These are the activations of a small neural network, seen along a few directions. Each row is one input.
Each table varies a few parts of the input and shows all the possible inputs, shuffled.
Descriptions start from the smaller parts, as in this example, which fits no table here: one of 6 places along a line, together with either a single point or one of 9 places along a line or (one of 3 separate values, together with one of 8 places around a ring).
Shared parts are said once, and a part with two or three values counts as separate values.

Other details of the inputs shift rows strongly along three fixed directions, in all tables alike. That doesn't count.

Rows:
r1: [-21 -18  23  -5 -47  34  15  41  -9 -29  -5]
r2: [  21   34  -46    5   72  -57   23 -106   13   51   36]
r3: [-22 -73  27  35 -17  18 -17 -56 -14  21   0]
r4: [ 44  53  27 -55  17 -15  58  32  14 -24  -1]
r5: [-22 -97 -35  -2 -90   0 -15 -15  -8  -1  67]
r6: [-54 -28  -8  53 -10  30 -93  11 -14   3 -26]
r7: [  2  -7 -18 -41   5   0   4 -13  -6 -35  42]
r8: [-43 -76 -57  30 -30  14 -24  -2 -65 -13  51]
r9: [-14  27 -54 -24 -45  16  60  44 -17 -52  44]
r10: [  -4   54   64   50   28    6  -57   42   33   35 -102]
r11: [ -21  -55   12   19   37  -12  -63 -100   13   27    1]
r12: [ -26 -114  -21    8  -12    5  -11  -53  -44   -5   68]
r13: [ 15  30  79  25  30   3 -17 -37  51  46 -99]
r14: [-16 -18   6 -24 -20  20 -20  43  -8 -52   1]
r15: [-32  15 -34   2 -35  28   3  19  -4 -28  20]
r16: [ 44  89  -7 -36   6  -4  68  86 -10 -13 -23]
r17: [ 38  62   4 -60  21 -11  38  31  22 -50   5]
r18: [-26 -78  37  38  10  20 -71 -33  -1  10 -14]
r19: [ 50  57  21 -72   6  -5  71  62   1 -33 -13]
r20: [ 26  71  -8 -51  -8   4  65  29  29 -56  12]
r21: [ 30 -17 -11 -61 -15   1  68  29 -45 -30  37]
r22: [  1 -35 -14   0  19  -6 -10  -3 -28   2  33]
r23: [-20  37  27  42   8  20 -51  61  23   1 -58]
r24: [ -6 -21  30   4   0  15 -34  53 -31   9 -48]
r25: [  35   25    8   31   56  -41   47 -117   24   73   -2]
r26: [-43 -97 -27  13 -43  25   9 -38 -35 -16  65]
r27: [ 18 -16 -47   6 -38 -42  24 -54  23  42  53]
r28: [ -7  34  42  32   0  22 -39  73   1  18 -93]
r29: [  0  21 -45 -54   1  -3  16  46 -24 -44  49]
r30: [  11  -13  -17   -6   28  -32   40 -108   16   17   34]
r31: [-25 -12  14  25 -52  48  -2  58 -25  -8 -39]
r32: [ -6  23  39  45  14  12 -43  33   4  26 -64]
r33: [ -3  68  16 -26  -2  15   4  15  52 -34 -25]
r34: [-41 -53   2  50 -32  21 -10 -20 -26  23   1]
r35: [-22 -20 -11   9 -52  32  30  40 -37  -5  -7]
r36: [ 13  30 -46 -57   8  -7  23  38 -23 -42  52]
r37: [   3   37   80   27   38    3  -73   46   32   26 -101]
r38: [ 14  38 -11  28  62 -42  -8 -64  22  42 -20]
r39: [ 41  16  13 -22  43 -23  23  -2 -19  28 -17]
r40: [ 13  31   8  -9  44 -23 -20  -1  15   1 -22]
r41: [-24   2 -30   5 -48  36  31  52 -17 -41  34]
r42: [ 42  67 -32 -66  25 -24  55  49  -6 -44  33]
r43: [ 35 -24 -11 -37 -24 -42  -2 -16  29  12  40]
r44: [ 21   5 -30  25  53 -37  24 -69  -3  42  33]
r45: [-71 -59 -11  52 -66  57 -58  33 -28 -29  -9]
r46: [ 17  39  38  14  62 -22 -35  -4  38  27 -48]
r47: [-29  37   5  33   8  10 -35 -28  40  14 -37]
r48: [ -6  -1 -41 -36 -19   7  42 -31  -4 -39  62]
r49: [  1  27  -2  29  21 -11  22 -45  33  27  -4]
r50: [ -8  17   5 -22 -39  37  29  58  10 -56  13]
r51: [-27 -93 -12  20 -67  -1 -97  42 -18  15  12]
r52: [ -1   3  76   8   0  27 -51  51  18 -12 -67]
r53: [ 47  -4   5  -6  72 -52  26 -82 -12  57  18]
r54: [ 29   4 -34   9 -10 -51 -13 -17  25  50  22]
r55: [  31  -24   13   -1   29  -22   51 -103    0   47    4]
Description of these inputs: one of 5 places around a ring, together with either a single point or (one of 2 separate values, together with one of 5 places along a line).
Q: The inputs of r13 and r24 match in every part but the place on the ring of 5. If r3 is changed in the same way as r13 into r24, which row does it become?
A: r53
Q: The inputs of r41 and r18 match in every part but the place on the ring of 5. If r35 is changed in the same way as r41 into r18, which row does it become?
A: r19
Q: Change only the place on the line of 5 in r19. List by row number the other rows that result.
A: r4, r11, r12, r14
Q: Change only the choice among 2 separate values in r29. List by row number the other rows that result.
A: r36

Rows:
r56: [-23 -21 -11   9  -9  15 -15 -14 -14 -16  15]
r57: [ 12 -13  24  16  -1  -1 -20  14   9  10 -20]
r58: [-14 -65 -30   7 -51  20  16  40 -54 -20  46]
r59: [ 34  31 -19 -45  20 -12  69  -1 -21 -19  35]
r60: [-21 -51  -2  23  -8  13 -19  -7 -32  25  11]
r61: [-13  29  23  13  -9  17 -58  48  26 -14 -38]
r62: [-33 -13  26  48  -3  11 -43 -21  20  19 -35]
r63: [ 46   4 -31 -26  55 -57  50 -64 -11  32  42]
r64: [-15 -44   4  38   2   4 -24 -58  10  11   0]
r65: [-17 -19   4 -17 -54  24  -1  93 -27 -39  13]
r66: [ 20  39 -40 -42  18 -18  61  -6  -1 -32  39]
r67: [-36 -47 -54   1 -43  16  -5  37 -47 -32  49]
r68: [-10 -29  30  23 -14  27 -21  21  -6 -11 -30]
r69: [ -8  29  60  32   4  12 -46  49  31  17 -77]
r70: [ 47  56  -2 -48   8 -28  43  17  16   4  -7]
r71: [ 43  41  -3 -19  30 -38  40 -37  15  40 -12]
r72: [-21 -71 -54  24  -5 -13  -3 -73 -43  24  71]
r73: [-11 -48 -10  24  24 -15 -34 -88  -4  27  25]
r74: [-22   6  -5  18 -11  19 -20  11  -6 -11  -7]
r75: [-22 -63 -25 -15 -43  22   3  40 -55 -18  53]
r76: [-32 -69 -42  21 -18   3  -6 -48 -34  20  62]
r77: [-29 -78 -39  11  -5   3   8 -84 -35  13  69]
r78: [ -5 -21  11  55  21  -8 -25 -73  24  38 -18]
r79: [ 28  74 -22 -36   1 -16  57  -1  25  -8  -1]
r80: [ 34  59  18  -3  46 -46  12 -49  62  33 -11]
r81: [  0   1  35  42  32  -3 -51 -20   8  43 -51]
r82: [ 33  56  14 -49  19  -4  42  36  13 -17   2]
r83: [ -2 -23  61  38  38 -12 -54 -52  29  47 -53]
r84: [-25  -4 -28 -18 -45  23 -19  88 -18 -55  17]
r85: [ 16  47 -34 -33   7  -8  68  -5   3 -12  44]
r86: [ 16  42  -6 -21   6  -3  21  66  -9 -19 -14]
r87: [-11  -5  22  29  34  -8 -63 -38  31  18 -40]
r88: [ 34  63   0 -32  27 -10  65  11   5   3   5]
r89: [-20 -35  -1  13 -48  38   3  64 -36 -31   1]
r90: [ 33  58   4 -28  19 -20  72  12   8  -1   4]
r91: [ 20 -10  16  17  45 -29 -21 -59   3  48  -9]
r92: [ 12  46  -3  -2 -15   4  15  48  28 -21  -6]
r93: [  7  15  40  -6  -1   7 -33  20  20   5 -60]
r94: [ 23  42  40 -15  -4  15  -1  72  27 -30 -42]
r95: [-15 -63 -45   1 -50   8   7   8 -30 -25  69]
r96: [-18  21  21  25 -18  13 -55  19  34  14 -60]
r97: [-35 -54 -32 -16 -47  30  -4  24 -34 -38  60]
r98: [ -6 -50  17  20  21  -2 -38 -46 -19  25  -3]
r99: [  1  11 -30   2  21 -15  19 -31  -2   3  16]
r100: [  1  17  13   5  20 -14  10 -44  30   8  -3]
r101: [-20   2  15  -2 -32  22 -46  28  21 -18 -35]
r102: [  0   2  60  33  30   0 -55 -48  32  47 -91]
r103: [ -4  34 -17 -19 -28   3  30  54   7 -29  22]
r104: [  5 -25 -46 -22  -4 -21  44 -79 -14   7  51]
r105: [-17  -3   1   4 -13  11 -29  15  12  -2   5]
r106: [ -9  -6  13  22  16   7 -20   8 -13   9 -37]
r107: [ 38  70 -20 -48   1 -29  41   6  36  -6   8]
r108: [ 26 -13 -14 -20  43 -34  26 -47 -15  14  24]
r109: [ 35  52  12 -39  23 -19  69   6  12 -11   5]
r110: [-32   0  32  10 -32  30 -50  57  24 -32 -31]
r111: [ -3   9  30   8  24   8 -24  15   2  -4 -50]
r112: [-20 -51  -5  17 -24  13 -11 -20 -35  19  -9]
r113: [  5  31  23 -23   3  21  19  42   0 -20 -17]
r114: [ 22   4 -13  -1  35 -21  37 -49 -21  26  19]
r115: [-22   1  14  -2 -55  44 -32  94  13 -61 -15]
Q: The inputs of r107 and r79 match in every part but one. If r65 is changed in the same way as r107 into r79, which row does it become?
A: r90
Q: The inputs of r103 and r110 match in every part but one. If r72 is changed in the same way as r103 into r110, which row does it become?
A: r73
Q: Describe the family of inputs behind these rows.
A: one of 2 separate values, together with one of 5 places around a ring, together with either a single point or one of 5 places along a line
Q: Change only the place on the line of 5 in r68. List by row number the other rows that result.
A: r59, r109, r111, r113
Q: Change only the choice among 2 separate values in r99. List by row number the other rows that result.
A: r106
